Here are a small network's activations along a few directions, averaged over the inputs that share one value of a field.
Related values have similar rows: they may be neighbours, one step apart, or belong to one group.
In the rows, zero is written as 500.
Random noise pushes rows far along 8 fixed directions. That doesn't count. These rows show it; they differ only by the noise:
[521 598 371 417 542 438 411 304 465 593 633 488 470 428 527 653 518 545
 614 425 564 511 479 293]
[475 553 365 421 492 461 457 375 429 541 561 553 458 377 560 569 464 474
 623 434 555 489 414 353]
[586 711 628 607 450 501 508 522 533 571 524 343 488 716 274 529 647 512
 461 586 431 389 547 432]
[422 309 673 446 239 354 651 423 628 503 618 453 511 570 417 468 505 469
 421 612 496 579 476 548]
[383 370 714 598 759 452 613 633 535 486 384 313 503 638 526 271 507 553
 396 648 394 477 513 688]
[457 435 527 496 202 500 605 575 571 480 450 600 504 486 470 495 467 406
 421 571 511 464 431 526]
[464 414 564 522 683 567 455 675 725 580 445 492 596 561 637 544 467 596
 390 540 539 518 620 542]
[604 519 683 476 265 510 521 429 445 505 525 476 469 659 209 628 552 494
 453 519 444 464 610 518]
[556 513 621 363 468 614 350 393 324 436 596 566 533 502 351 640 439 471
 640 326 519 499 567 529]
[452 714 446 575 483 559 465 638 610 535 539 492 564 497 559 432 538 402
 571 519 546 391 355 389]


GAKOR, 9 values:
misan: [662 557 444 470 384 677 337 606 508 577 524 720 508 457 481 678 446 508
 560 346 531 522 672 432]
bozaz: [482 530 368 425 712 757 320 554 289 334 414 631 623 333 701 572 428 516
 506 302 538 471 469 600]
sevup: [566 308 196 361 713 371 403 238 533 618 520 567 444 315 764 739 434 756
 431 396 598 697 659 363]
zodun: [539 729 423 522 629 447 377 513 532 581 667 507 468 460 423 384 488 346
 870 421 566 530 454 317]
mok: [626 573 400 510 512 590 415 545 462 482 455 592 531 415 558 668 510 544
 456 438 561 498 596 541]
doli: [507 487 479 455 232 423 654 476 617 521 527 499 469 582 411 453 540 367
 487 573 480 528 526 426]
kugeg: [490 501 455 522 527 481 474 449 538 492 430 456 537 525 521 605 559 640
 335 537 515 480 532 507]
poda: [486 400 397 555 560 476 500 385 465 380 505 457 529 438 645 458 489 586
 416 473 516 539 397 530]
mopu: [531 384 491 496 542 507 586 618 524 547 395 617 385 451 494 465 439 486
 541 518 466 589 581 577]
GAKOR is arranged as 3 separate groups.
Q: List the group mates of bozaz, in the order listed.
A: doli, kugeg
Q: List the group mates of mok, in the order listed.
A: zodun, mopu

MIROK, 18 values:
neni: [515 415 493 471 384 542 460 430 358 446 483 600 519 400 450 607 526 590
 421 481 502 591 575 645]
sudoz: [402 718 444 425 812 376 325 356 541 620 829 405 533 405 532 424 506 443
 949 393 631 563 375 249]
gok: [395 324 479 437 442 414 437 165 445 380 600 364 674 465 621 725 594 739
 218 493 571 579 453 599]
pafi: [623 587 412 647 479 487 603 683 454 540 307 584 310 540 469 394 502 401
 490 586 417 419 543 458]
godeb: [525 510 607 403 692 605 435 423  82 355 318 526 422 438 359 555 414 506
 644 359 431 400 545 684]
miger: [679 694 529 471 797 761 195 587 405 565 592 596 519 543 413 676 492 496
 764 249 549 520 759 501]
gid: [760 584 685 541 549 572 447 555 678 660 634 392 488 841 237 547 588 517
 563 439 452 548 846 361]
riv: [552 570 472 494 754 674 279 700 524 573 471 660 572 372 631 642 395 527
 695 363 599 495 586 502]
sini: [729 420 370 488 412 507 523 636 558 708 251 781 301 472 422 697 365 497
 604 508 478 543 772 396]
bizan: [586 605 338 457 161 634 498 292 275 429 419 555 458 476 348 749 564 520
 296 445 438 375 463 405]
gesuz: [423 581 124 606 459 251 624 334 369 515 363 530 341 222 622 473 513 525
 402 665 476 415 207 365]
teki: [475 566 412 505 420 540 538 396 397 438 439 410 460 557 577 446 525 543
 362 513 441 367 326 466]
dupo: [616 627 495 472 506 459 504 346 499 533 728 379 522 548 438 523 584 490
 587 464 500 582 563 409]
risep: [756 647 578 542 562 511 469 503 597 663 587 322 434 745 276 598 642 572
 458 485 411 546 783 370]
zodad: [498 481 695 508 337 367 621 351 443 480 551 318 439 722 251 469 588 540
 400 598 395 450 544 486]
teka: [606 614 523 463 869 643 258 283 187 427 433 353 513 611 452 732 587 758
 403 323 449 417 665 493]
segel: [472 529 472 440 634 248 536 428 536 735 577 470 308 484 424 455 463 425
 830 547 565 518 463 213]
dema: [660 328 805 309 393 333 579 227 449 597 490 429 329 740  62 756 502 598
 490 518 391 585 845 504]
MIROK is arranged as a line.
Q: List every value one step from gid, in the order listed.
A: risep
Q: List every value one step from teka, in the order listed.
A: bizan, zodad
Q: List every value one step from sudoz, in the order listed.
A: gesuz, segel
Q: List every value one step from pafi, in the order listed.
A: miger, dupo

BOKA, 10 values:
sug: [690 376 669 317 356 401 502 441 536 683 624 661 311 569 207 665 380 417
 765 425 526 666 821 407]
lopo: [564 783 569 559 345 528 472 415 208 400 575 455 432 524 189 444 624 381
 677 466 417 395 384 521]
turi: [641 766 521 721 420 545 597 675 587 551 448 351 470 711 338 388 672 444
 407 642 387 386 507 463]
gosu: [322 371 344 297  99 301 662 401 535 520 589 750 367 240 620 377 284 185
 788 473 636 524 210 290]
lofo: [456 813 173 569 509 344 496 181 408 552 531 297 500 429 562 613 742 647
 348 575 506 372 296 219]
sivis: [503 776 477 490 596 693 344 652 414 490 464 554 545 512 466 469 449 318
 747 369 538 324 405 390]
gepuz: [751 700 380 567 386 593 426 558 560 603 462 585 481 551 385 762 596 543
 455 482 532 477 698 374]
visak: [405 604 197 591 466 403 552 559 570 585 418 607 395 326 714 421 480 425
 599 558 577 411 272 268]
vap: [448 453 592 467 453 707 424 610 578 349 652 530 702 490 614 386 461 441
 478 381 521 560 440 654]
toku: [397 403 524 481 663 484 413 390 525 438 611 396 636 462 651 537 507 647
 406 475 534 550 417 559]
BOKA is arranged as a line.
Q: Going along BOKA from vap by way of its neighbour turi, in what order are sug, lofo, visak, toku met?
A: sug, visak, toku, lofo
Q: What is the length, in steps, of the shortest route from gosu to gepuz?
A: 5
